A small network was shown many inputs. Here are its activations along a few directions, one row for each input.
Each table varies a few parts of the input and shows all the possible inputs, shuffled.
A made-up example of a description, with smaller parts first: one of 3 separate values, together with either a single point or one of 11 places around a ring or (one of 5 places around a ring, together with one of 6 places along a line).
Shared parts are said once, and a part with two or three values counts as separate values.

Other details of the inputs shift rows strongly along two fixed directions, in all tables alike. That doesn't count.

Rows:
r1: [ -6 -32  23  16  22   7 -35 -41   6   1  30]
r2: [  2 -11  -5  11 -16  -2 -15  16 -23 -28 -77]
r3: [ -7 -14 -10   9   5   6  11  -6 -19 -32 -77]
r4: [-2 19 -4 -6  7 -1 17 19  0  5 14]
r5: [ -7  17 -14  -9  -7  -1   3  18  10  11  12]
r6: [ -4  15  -4 -12   7   6  15  17   3  10  12]
r7: [-1 19  0 -9  1 -2 18 17  1 -3 17]
r8: [ -3  15 -12   0  -4   1  23   9   4   9  13]
r9: [  4  -6  28  20  -1 -20 -39 -32  -1   2  10]
r10: [  5   8 -15  -8  -2  11  19   7  11   9  13]
r11: [ -2  13 -13  -4  -2   8  20   8   7  13  11]
r12: [ -1  16  -9  -3 -10   1  23   7   5   1  16]
r13: [  2   3  -2 -17   0   2  17  18  10   1  17]
r14: [  9 -22 -11  -2 -17  -2 -16  11 -19 -30 -62]
r15: [  6   4 -13  -9  -6   6  20   9  13   2  17]
r16: [  4 -23  37  10  16  -7 -34 -39  -6  15  15]
r17: [  2 -20  25  13   6 -15 -48 -39  -2  15  17]
Description of these inputs: either one of 2 separate values or (one of 3 separate values, together with one of 5 places along a line).
Question: Change only the choice among 3 separate values in r15. List by row number the other rows that result.
Answer: r13, r14
Question: Change only the choice among 3 separate values in r6. List by row number the other rows that result.
Answer: r5, r11

Rows:
r18: [ -1   9 -32  -4  -8  17  51  27  12 -28 -20]
r19: [ -8   5 -45 -19  -4  16  27  36  13  -9 -26]
r20: [-10  15   4   3  17 -18   4 -19  25  14  64]
r21: [  2  20  15 -10   2 -15  10 -11   2  39  59]
r22: [  1   9 -29 -14 -15  19   7  68 -13 -19  -7]
r23: [ 10  23 -25  -4  -8  22  56  26  -6  -7 -26]
r24: [-18  35  13  10  26   1  12 -24  13  27  51]
r25: [  7 -31  16  21  -6 -23 -27 -27 -11 -17 -27]
r26: [ -1 -23  16  19   1 -22 -33 -25 -13 -20 -31]
r27: [-15  38 -29 -12   3   4  36  35 -11  -6 -32]
r28: [ -2  33  11   9 -13 -20   3   1  24  41  63]
r29: [ 15 -19  20  22  -1 -11  -9 -30 -32   1 -39]
r30: [  9  -7  30   9 -20  -9 -26 -12 -29   2 -31]
r31: [ -2 -10  18  25   0 -20 -22 -21 -27   1 -45]
r32: [  5  28 -17 -11 -37   2  31  48  -3  -1 -25]
r33: [-15  -6  11   8  24  20   4  -4   6  20  81]
r34: [  2  23   5  12  13 -18  16 -18  14  39  61]
r35: [  5  -8  19  21 -11 -17 -43 -14  -7 -20 -22]
r36: [  1  -4  -1 -20  10   7   0 -19  19  29  59]
r37: [ 11 -16  19  37   8   2  -5 -36 -23  -6 -42]
r38: [-12  45 -23 -11 -18  -1  18  49  -5  -3 -31]
r39: [  3   7  10 -14  10  -9   7 -21  12  14  67]
r40: [  2  18  13   2  -2 -20  12 -11  10  41  59]
r41: [  5  22  17   1  17   8  22 -26   6  31  60]
r42: [  1  -2 -37 -16 -10  37  43  27  13 -12 -22]
r43: [ 16 -27  16   0 -14   4 -50 -20 -14  -4 -22]
r44: [ -2  -1 -32 -27  -7  42  40  27   7 -13 -21]
r45: [ -6  31 -31  -6  -3   2  42  35  -7  -4 -30]
r46: [-15  24 -33 -21  -4  -4  23  42   3 -26 -23]
r47: [ -6  31 -27   0   0  19  49  28  -2 -10 -30]
r48: [ 10 -42  13  -4  -3   0 -39 -29 -19  -3 -29]
r49: [  4  -4  -1 -11   2  -6  -9 -18  28  34  66]
r50: [-18   9  -5 -10  19  -8 -18 -11  29  31  58]
r51: [ 11 -15  18  23 -19 -18 -37 -15  -5 -18 -20]
r52: [  6 -18  17  27  -8 -21 -16 -20 -25   2 -44]
r53: [-11 -17  17  15  16 -14 -30 -31 -18 -24 -32]
r54: [  0  -2  -5  -2   7 -12  -9 -18  36  38  70]
r55: [  0 -44  18  21  15   5 -34 -11 -39 -14 -14]
r56: [ -9  37   7  -2   6 -19 -20  -2  28  14  70]
r57: [ 10 -33  22  12 -10 -18 -26 -30 -16 -15 -22]
r58: [ 13 -43   9  11   0   3 -29 -36 -13  -4 -32]
r59: [ 10 -32  47  -7  33  -3 -19  -4 -19  -8 -26]
r60: [  3  10 -37 -10 -11   0  42  33   7 -24 -20]
r61: [  3   9 -27 -34 -20   4  32  39  -5 -22 -16]
r62: [  0   2  21  25 -15 -16 -31  -8 -19   0 -41]
r63: [-25  17  12   4  23   1   7 -23  24   5  56]
r64: [-15   3 -38 -12  -3  32  37  31  18 -13 -26]
r65: [ 17 -17  47  -5  13  -6 -38  10 -15  -6 -18]
r66: [ -5  -2 -33 -17  -5  16  20  63 -18 -17  -6]
r67: [ -7  24  -3  -7  10  -5 -31  -3  33  29  66]
r68: [ 14 -17  24  11   5  -7 -13 -31 -38   0 -35]
r69: [  2   0 -47 -16  -9  15  33  34  14  -8 -24]
r70: [ 13  11 -36 -23 -32  18  12  46  12 -10 -20]
r71: [-19 -32  14  17  16  17 -29 -34  -6 -10 -36]
r72: [-17  37 -28 -14  -5  -3  30  41  -9  -2 -32]
r73: [ 13 -16  26   3 -19  -8 -39 -17 -18 -18 -15]
r74: [  9 -20   9  17  -7  -4 -55 -18  -2  -5 -28]
r75: [ -7   6 -44 -22 -10  10  20  42  14  -7 -26]
r76: [  2   7  34 -28  32 -11   3  16  19  29  66]
r77: [ 10 -33  24  23   3   4 -11 -43 -14 -23 -25]
r78: [-15  12  10  10  17  -1  12 -26  28   9  61]
r79: [ -2   6  38 -20  41  13  19   4  22  20  62]
r80: [ -5  -3  -3   7  14  12   9 -25  37  29  62]
r81: [  6 -31  28  12   6   9 -13 -41 -21 -24 -23]
r82: [ 14 -32  19  16   0 -12 -19 -37 -18 -17 -22]
r83: [ 10  19 -24 -18 -37   4  22  46   7 -24 -16]
r84: [ 10  12 -41 -15 -28  13  11  47  18 -10 -22]
r85: [-12 -30   7  11  17   1 -39 -29 -11  -6 -36]
Question: The inputs of r26 and r78 match in every part but one. If r49 is changed in the same way as r26 into r78, which row does it become?
Answer: r42
Question: The inputs of r79 and r59 match in every part but one. If r24 is changed in the same way as r79 into r59, which row does it become?
Answer: r27
Question: What is each input in this table made of?
Answer: one of 4 places along a line, together with either one of 2 separate values or (one of 3 separate values, together with one of 5 places along a line)
Question: Change only the choice among 3 separate values in r35. List by row number the other rows that result.
Answer: r62, r74

Rows:
r86: [  5   8  36   2  10 -19 -27 -11   3  37  75]
r87: [ 15   5 -10 -18 -25  -8  13  31 -22 -10 -36]
r88: [ 15 -29  48  21  22 -13 -17 -59 -12  10  19]
r89: [-10  43 -14  -8   7 -18   3  20  37  24  64]
r90: [-13 -21  37   7  30   5 -26 -36 -13   1   2]
r91: [ -3 -19  45  13   9 -20 -57 -21  -8   6   3]
r92: [  6 -38 -42 -17  -7  39  13  23   1 -25 -58]
r93: [  0  22   8 -13  25  13  30  10  14  20  67]
r94: [ 14 -53 -17  -6 -33  16 -38  14 -18 -58 -86]
r95: [-10 -43  37  38  29 -11 -51 -67 -27 -11 -40]
r96: [  1   7 -26   3 -18  16  53  20  -7 -23 -56]
r97: [  3  42 -33 -13 -34   0  35  37   9   8  -9]
r98: [-17  30 -49  -7  -6  15  60  32  12  -7  -4]
r99: [ -7  46 -19  -1  -9 -16   7   6  30  28  58]
Question: What is each input in this table made of?
Answer: one of 2 separate values, together with either a single point or one of 6 places around a ring
Question: The inputs of r89 and r95 match in every part but the choice among 2 separate values. If r91 is changed in the same way as r89 into r95, which row does it become?
Answer: r90

Rows:
r100: [-11  40 -36 -12  -9   7  49  46  -1  -2 -20]
r101: [ -4  34  13  -2  17  -7  23 -13  13  40  73]
r102: [-11  15   7   6  17  -7   3 -17  20  16  65]
r103: [  5 -15  23   2   4 -13 -40 -26   2  21  32]
r104: [ -1  -5 -12  -3  -8   6   1  20 -11 -30 -57]
r105: [  2  -5  22   6  -3 -15 -26 -10  -3  -1  20]
r106: [  6  -3  -1   2  -6   4  19 -14   0   2   3]
r107: [ -2   9   5 -12  18   6  17  -7  24  31  68]
r108: [  0  20 -17  -5 -14  -1  17   6  21   8  22]
r109: [  4 -15  17  10   9   4   0 -12 -15 -15 -15]
r110: [  6 -16  14   0  -4 -12 -30  -8 -12  -5 -18]
r111: [  2 -23  15   9   6   0 -35 -24  -6  -2 -18]
r112: [  5 -22  17   4  11   3  -5 -18 -12  -6 -21]
r113: [  9 -21  10   3  -9   0 -33  -6 -11  -1  -6]
r114: [ -2  -9   7   2   4  -4 -20 -10   0  -4 -15]
r115: [  6 -30  14   9   8  14 -10 -16 -13  -6 -18]
r116: [ -1  48 -21 -17 -16  -8  31  51  11  18  21]
r117: [ -2  34 -19 -28  -9  -4  26  42  25  11  49]
r118: [ -7 -13  19  12  19 -11 -21 -37   5  15  25]
r119: [  3 -17 -19  -2 -12  20  -5  20 -13 -27 -59]
r120: [ -3 -23  -9   8   1  14  -8  -3 -10 -13 -34]
r121: [ -3   9  17  17  -1 -12 -17 -13 -11   9 -14]
r122: [  5 -14  -3  -4  -1  12  17  14 -21 -30 -59]
r123: [ 10  26 -36 -17 -28  -3  31  43  14  -2   5]
r124: [ -8  15 -48 -25  -5  23  44  49   9 -12 -24]
r125: [ -5  -3  27  17  12 -12 -30 -32   8   7  38]
r126: [  0   0 -17   6 -11   2  16  -4   0  -9 -22]
r127: [ -3 -17  10  13  10  -4 -14 -20 -11 -11 -20]
Question: What is each input in this table made of?
Answer: one of 4 places along a line, together with either one of 2 separate values or one of 5 places along a line
Question: The inputs of r118 and r114 match in every part but the place on the line of 4. If r126 is changed in the same way as r118 into r114, which row does it become?
Answer: r108
Question: Start at r125 and move only the place on the line of 5, one step at a time. The first step leads to r104. Which rows follow, in order?
Answer: r114, r111, r119
Question: Change only the choice among 2 separate values in r123. List by row number the other rows that result.
Answer: r116

Rows:
r128: [ -7  -2 -28   0   0  18  22  15   7 -15 -29]
r129: [-11   1  -4  -4  14   3   3 -13  29  16  41]
r130: [  6  -6 -11 -11  -8  20  16  31 -11 -17 -25]
r131: [ -3   1  -7 -11   4  14  13  27  -3 -10   0]
r132: [ -9  -6   1  -8  11   1  -8 -14  13   7  28]
r133: [  1  13  14   8 -10 -11 -10 -10   1   7   8]
r134: [ -4  17 -14 -11  -4  -1   1  28  -5  10 -14]
r135: [  8  -8  -9  -3  -3  11  25   8 -23 -27 -66]
r136: [ -3   1   8   5  20  -1  10 -16  -4   2   1]
r137: [  8 -39  43  33   4 -24 -77 -47 -28 -12 -36]
r138: [ -5   4  11  12  -6 -15 -15 -15  -3   6   5]
r139: [ -9  15 -25  -7   5  12  40  17  -3  -9 -10]
r140: [  4   2 -15 -19  -5  17  12  22   6  -7   6]
r141: [  1  -6   7  10   6   2   8 -27  -7   3   5]
r142: [ 17 -40  32  26  -8 -24 -56 -38 -26 -10 -35]
r143: [ -6  12  12  10  -2 -12 -13  -7  -2   1   0]
r144: [ -2  -4 -17 -16  -1  17   7  26  -6 -21 -25]
r145: [ -6  13   0  -1  -3 -17  -5  -1  14  21  47]
r146: [  1 -12  -2  11   3   9   1 -21  10   5   4]
r147: [  1  -7 -24 -12  -9  16  19  16   9 -14 -29]
r148: [  9  13 -15 -11 -17  -3   0  30   4  -7  -6]
r149: [  3 -10 -17   8  -6  19  19   3 -13 -19 -43]
r150: [ 7 -4 18 -1 12  0  7 -9 -2  6  6]
r151: [  7   8  -7  -6 -13   0  -5  19  -9  10 -23]
r152: [  1 -40  41  22  15  -5 -35 -32 -32 -13 -38]
r153: [ -1  -4 -20 -20  -8  13  14  14   6 -10 -10]
r154: [  4 -12  22   2   6   0  -2  -8  -8   5   8]
r155: [  0  22   6   1  -9 -15   1 -10  17  26  51]
r156: [  3  23  12   1  -2 -14 -13  -7  21  20  52]
r157: [ -6  22   8   1   2 -13 -12   0  17  13  38]
r158: [ -4   9  -4 -12  13   7  26  20   0  -5  -8]
r159: [  4   9   4   0  -9 -18  -8  -8  13  25  49]
r160: [ -8   5 -23   4   4  17  27  10   1  -8  -9]
r161: [ -1  11   4  -1   2 -21 -12  -3  17  19  55]
Question: What is each input in this table made of?
Answer: one of 2 separate values, together with either a single point or one of 6 places around a ring or one of 10 places around a ring
Question: The inputs of r152 and r154 match in every part but the choice among 2 separate values. If r138 is changed in the same way as r152 into r154, which row does it become?
Answer: r155
Question: Change only the choice among 2 separate values in r148. List by row number the other rows that result.
Answer: r137
Question: Change only the choice among 2 separate values in r145. List by row number the other rows that result.
Answer: r159
